A small network was shown many inputs. Here are its activations along a few directions, one row for each input.
In each table, some parts of the input vary, and every possible input appears once, in random order.
A made-up example of a description, with smaller parts first: line(4) and (point or line(9) or (values(3) and ring(5))).
Shared parts are said once, and a part with two or three values counts as separate values.

Other details of the inputs vary at random and push rows far along two fixed directions, the same in every table; ignore that.

Table:
r1: [  7   9  -1   2  -4 -10  16  10  11 -11  11 -19 -16]
r2: [ 16  12 -13  -1   6  -6   9  11   9 -12  17 -12  -1]
r3: [  5   8  -6  -9  -3  18   7  -7  12  -9  17  -7 -13]
r4: [ 11   6 -10 -22   8   0  19 -10  -1  -3  13   0  -9]
r5: [ -4 -17   8 -14  -2   2 -14  -6  -2  17 -15  13   6]
r6: [ -4   3   5   7   4   6  -6  13  -2   8 -17  21  15]
r7: [  5 -19  14   8   3   3  -2 -18  -9   7 -24   9  10]
r8: [ 10  -2  -2   8  10  -1   8 -11   3 -25  24  -9  -5]
r9: [ 18   9  -5   1   0  -3  10  10   9  -7  20 -17  -3]
r10: [  3  -9   0  -2   3  -7  -3   5  -1  14 -20  21  15]
r11: [  0 -10  16  18   8   2 -14  -8 -11   2 -17  -1  12]
r12: [-24  -3  13  -6   4  -9 -14   7  -4   6 -19   2   2]
r13: [ -6  16  -2 -11  11  -8  14   0  -1 -11  11 -13 -21]
r14: [  0 -19   4   1  -5   4  -9  -6   7  22 -16   8   9]
r15: [-11   0   8  -2   9  14  -8   6 -11  13 -15  15   9]
r16: [ -4  -8   7  12  -6  14  -8   8   5  14 -14   7  15]
r17: [ -6   1   4   5  14  -5 -14  14  -9  14 -11  10  11]
r18: [-17   1   9   7  10 -12  -9  13  -8  11 -20   9  -2]
r19: [ -1  -9   1  -5   8  -3  -3   3  -7  19 -17  21  10]
r20: [  9   0   0   6   6  13  16 -14   4 -26  20   2  -6]
r21: [ 12  -3 -11 -18  -3   6  10 -15  13  -3  14  -7 -13]
r22: [  0  -2   3   9   7  -8  14 -11   5 -29  14 -10 -18]
r23: [ -6  -8   9  10  -4  16 -13   2   6  16 -12   8   9]
r24: [  5   8   9   8   5  -7  16 -16   1 -22   5 -19 -20]
r25: [ 13  18 -10  -3   9  -8   9   7   7 -11  18  -6  -2]
r26: [-10  -2   6   0  14   0 -16   9 -12  14 -11   5  11]
r27: [ -3 -10   6  13  -1   0 -15  10   4  15 -11  -4  16]
r28: [ -1  -3   1   9   1   9  -7  16   0   8 -18  15  16]
r29: [23 -1 -8 -9 -6 -2 21  0 10 -2 13 -6 -4]
r30: [ -44   23  -75   19 -119  -33  -32  -22 -117   -9   44    6   17]
r31: [ 15 -12  -5  -2   5   1  19 -21   4 -21  17   2  -6]
r32: [ -1   9  -2   1  -3  -6   9  -4  16  -8  13 -20 -21]
r33: [ -8 -13   6 -17   2   0  -9  -3  -4  14 -16  15  14]
r34: [ 21   3 -16 -11   0  -4  20   0  10  -7  10  -1  -2]
r35: [ 15   9   5   5   3  15  17 -19   0 -19  11  -7  -8]
r36: [  6   7  -8  -8   2   4  -1  -5  12  -8  20 -18 -11]
r37: [  3 -19   3   3  -7   2  -4   0   5  20 -17   7  14]
r38: [ 10   8  -6   0   0   2   3  -4  15  -4  22 -19  -7]
r39: [  1  -7   9  11  -5  11  -5  16   0  13 -15   9  14]
r40: [-20  -7  16  -3   1  -7 -19   5  -2   8 -18   0  -5]
r41: [-21 -11  10   5  -1  -2 -19   4   4   9 -20  -3  -6]
r42: [-10  -8  11  -4   4   1 -25   5  -3  12  -9   2   8]
r43: [  5  12   0 -17  -1  14   6  -7   7 -10  19  -3 -12]
r44: [  5  13  -9   1   2 -13  15  10  11 -15   8 -13 -14]
r45: [  1  16  -2 -20   3  12  11  -4   5 -12  18  -2  -4]
r46: [  2  19  -5  -2   6 -16  15   7   9 -15   9  -7 -15]
r47: [-14 -10  10  15  -4  -7 -10  10   6  11 -20  -5   3]
r48: [ -7   3   6   3   9   9  -7  11  -8  13 -14  21  10]
Description of these inputs: line(4) and (values(2) or ring(10)).
Q: The inputs of r42 and r5 match in every part but the line(4) part. If r9 is changed in the same way as r42 into r5, which row does it become?
A: r29
Q: Which other rows agree with r44 in the line(4) part? List them by row number.
A: r1, r12, r13, r18, r22, r24, r32, r40, r41, r46, r47
Q: Change only the values(2) part in r7. List by row number the other rows that result.
A: r31
Q: Which other rows agree with r39 in the line(4) part? List them by row number.
A: r3, r6, r15, r16, r20, r23, r28, r35, r43, r45, r48
